Each row below holds a small network's activations on one input, seen along a few directions.
Each table varies a few parts of the input and shows all the possible inputs, shuffled.
A made-up example of a description, with smaller parts first: one of 2 separate values, together with either a single point or one of 9 places around a ring or (one of 4 places along a line, together with one of 8 places around a ring).
Shared parts are said once, and a part with two or three values counts as separate values.

Other details of the inputs shift rows strongly along three fixed directions, in all tables alike. That doesn't count.

A family of inputs:
r1: [-4 12 -8 -6  0 12 10 18 -4  3 -1 16  1]
r2: [ 13 -24   7  15 -10  23  22  -4   8  39  -6 -27   0]
r3: [-7  4 -9 -4 -2  9 10 15 -9  4 -5 19  1]
r4: [ 15 -13   8 -11 -11 -22  -2   4   1  -2  12  -1 -14]
r5: [  2   5   9   9  10 -11 -22 -20  -2 -19   6 -13  -8]
r6: [-6 13 -7 -8 -4  9  9 15 -2  8  0 18  3]
r7: [ -3   9  -7  -8  -1   9   8  10 -10  10   3  21   2]
r8: [-10   2 -19 -12  -4   3   9   7 -14   4   5  11 -11]
r9: [ -2   1  15   7   8  -9 -26 -13  10 -18  -7  -7   7]
r10: [-12  10 -10 -16  -3   2   7  16  -1   8  -6  11   0]
r11: [ -3   1  13  17   4 -10 -23 -13  11 -19  -4  -2   9]
r12: [ -8   6 -14  -6  -7   1   9   6 -14  10   3  17  -4]
r13: [ -9   0 -11 -11   0  11   9  13  -7   3  -5  19   0]
r14: [ -2  -8  10  10   7  -8 -24 -23   3 -14   2  -6   3]
r15: [ -7   8  -6 -14   1   4   9   6 -13  12   3  16  -3]
r16: [ 17 -20   6  -5  -7 -15   2   4   3  -7  10   2 -13]
r17: [-20  21 -14   5   7   8   0 -15  -9 -14 -14   1  29]
r18: [ -3   9  15   8  10 -12 -23 -13  14 -18  -2  -8   4]
r19: [ 16 -14   5   1 -11 -20   2   7   0  -8  14   1 -15]
r20: [-20  20  -4   3  16  14 -14 -17 -12   1  -9   6   9]
r21: [ 16  -4  12  -3  -9 -17   1  14  16  -7  10   6  -4]
r22: [  9 -18   3  16  -9  22  24   6  17  31  -8 -34  -3]
r23: [ -6  13 -15  -9  -7   2   8   6 -13  10  10  12  -7]
r24: [  3  -4  12  19  10  -6 -23 -15   1 -20  -2  -2   5]
r25: [-22  10 -12   6  16  18 -14 -15 -12  -5 -11   6   8]
r26: [-21  28 -16  11  13  13 -13  -6  -1  -5  -6  -4   7]
r27: [-11   1  -9 -12  -3   8   8  10  -5   7  -4  20   3]
r28: [-27  15 -11   5  10  15 -14 -13  -2  -4 -13   5  12]
r29: [-10  -1 -10 -12  -2   7   8   7  -9   9  -2  21   2]
r30: [  7   4   8  15   9  -7 -24 -19  -1 -20   6  -7  -3]
r31: [ 18 -16  15  -9  -2 -12  -1  14   6  -9   1   5  -6]
r32: [  0   6   5  10   2 -18 -11 -17   8 -31  -4 -10  22]
r33: [ -6   3 -11 -14   2   7   6  11 -17   7  -1  13  -5]
r34: [ 20 -10  14  -3  -7 -16  -1   6   2  -4  15   9  -6]
r35: [ 20  -8   6  -2  -8 -17   1   8   0  -9  18   2 -15]
r36: [  4   1  17  10  16  -5 -23 -17   2 -19  -1  -4   2]
r37: [ -9   4 -11  -5  -5   3   9   8 -14  10   2  19   0]
r38: [-11   2 -11 -11  -1  10  10  15  -2   2  -5  16   0]
r39: [ 12 -17   5  -7 -13 -21   0   1   4  -4  14   2 -13]
r40: [ 20 -13  11  -7 -11 -20  13   5   4 -17   3   6  14]
r41: [  5   1   3   9   2 -19 -12 -27  -5 -27   2  -9  16]
r42: [ -2   4 -13 -11  -5   2  22   4 -15   0  -3  15  18]
r43: [-23  17  -8  12   9  14 -14 -13  -9  -2 -12   8  14]
r44: [-21  15  -8   1  14  13 -17 -16 -13   1 -12   4  11]
r45: [ -5   2  -9 -14   4   9   7  13 -14   6  -4  16  -2]
r46: [ -2   8 -11  -7   1  10   9  11 -15   6   6  16  -4]
r47: [ 14  -9   7  -9  -4 -20   0  17  14  -9   5  -3  -9]
r48: [ -2   1   5  16   1 -16 -24 -22   0 -16   6  -9  -2]
r49: [  4  -5   6  29  11  35  -3 -25   5  22 -10 -39   7]
r50: [ 17 -10  20  -9  -4 -15   1   9   9  -5   5  10  -4]
r51: [-16  21  -8  11  15  21 -14  -9  -9  -6  -9   5  10]
r52: [ -6  -1   9  11   5 -10 -23 -15  16 -18  -3  -9   6]
r53: [-11  11 -17  -3  -3   1  12  19  -1   4  -1  11  -3]
r54: [ 15  -5  15  -7  -2 -17   3  16  14 -11   6   3  -9]
r55: [  8 -17   4  15 -13  19  24   2  19  36  -7 -33   0]
r56: [-13   7 -18 -11  -1   3  10  16   1   3  -1  10  -4]
r57: [ 16 -19   9   7  -1  25  24  -4   4  36  -2 -34  -9]
r58: [ 19 -10  19  -7   0 -12   2  12   7 -10   5   9  -7]
r59: [ 15 -13  13   2  -7 -14   3  16  11 -12   4   8  -4]
r60: [ -4  -2   7  12   9  -7 -22 -12  14 -23  -4 -10   3]
r61: [ 11 -18   4   6  -5  23  21   6  16  33 -10 -40  -5]
r62: [-24  28 -12   5  17  11 -11  -8  -2  -4  -9  -6   4]
r63: [ -4  10 -10 -13   2   5  10   7 -15   7   3  13 -10]
r64: [ -8   6  -9 -14   1   9   8  18  -5   4  -7  13   0]
r65: [ -7   3   4  22   8  23  -1 -24  18  26 -12 -49   5]
r66: [-15   8 -17 -12  -5   0   9  13   3   7  -1  12  -1]
r67: [ 19  -9  17  -3  -7 -13  -1  11   9  -6   9  12  -2]
r68: [  0  -9   8  12  10  -5 -23 -20   1 -19   1  -8   1]
r69: [ -8  13 -20 -11  -8  -5  23  10  -4  -2  -3   6  16]
r70: [ 20 -14   8  -7 -11 -23  13   1  -3 -15   9   4  10]
r71: [-22  18 -17   2  12  10 -16 -16 -18  -4  -5  -6  -2]
r72: [-13  12 -14 -16  -3  -1   7  16   0   9  -3   8  -1]
r73: [ -7  11  -5 -12   4   9  11  16  -4   4  -4  15  -2]
r74: [-20  17 -16  13  10  12 -13 -16 -17  -4  -6   2   3]
r75: [ 16 -17  14 -10  -6 -17  -2   6   1  -2   8   3  -7]
r76: [ 14 -16   7   5  -7  19  22  -9   6  41   0 -34 -10]
r77: [ 14  -7  19  -9  -5 -16   2  11  13  -6   5   8  -4]
r78: [ 18  -5  11  -1  -6 -14   2  17  14 -12   9   5  -7]
r79: [ 15  -7  11 -10  -8 -23   1   3   2  -4  16   3 -15]
r80: [ 11 -27   1   8 -12  21  22 -11   8  41  -2 -35  -8]
r81: [ 15  -2   9  -3  -9 -21   0  14  17  -7  12   4  -5]
r82: [ 15 -18  -5   7 -16  12  34 -13   0  27   0 -40   6]
r83: [  2  -4  10  18   9  -8 -23 -17  -2 -20   2  -5   2]
r84: [  1  -2   2  27   4  27  -4 -32   4  27  -5 -43   3]
r85: [ -7   6 -13 -16  -3   1   5   6 -15  11   1  13  -6]
r86: [-13  12 -15  -5  -7  -2  10  16   1   8  -1  13   0]
r87: [ 16 -15  17 -11  -6 -15  -2  10   8  -5   2   7  -3]
r88: [  4  -3   8   8  10  -9 -25 -19  -3 -17   0 -13  -4]
Each input here is: one of 8 places along a line, together with either a single point or (one of 2 separate values, together with one of 5 places around a ring).
Q: The inputs of r22 and r19 match in every part but the place on the line of 8. If r52 is changed in the same way as r22 into r19, which row does it become?
A: r39
Q: The inputs of r81 and r84 match in every part but the place on the line of 8. If r69 is changed in the same way as r81 into r84, which row does it become?
A: r41
Q: Change only the place on the line of 8 in r25. List by row number the other rows that result.
A: r8, r13, r16, r38, r56, r60, r68
Q: List by row number the other rows that have the place on the line of 8 in common with r73.
A: r1, r6, r9, r11, r17, r28, r38, r59, r64, r77
Q: Change only the place on the ring of 5 in r3. List by row number the other rows that result.
A: r13, r31, r51, r58
Q: Change only the choice among 2 separate values in r21. List by row number the other rows that result.
A: r78
Q: Change only the choice among 2 separate values in r87. List by row number the other rows that result.
A: r31
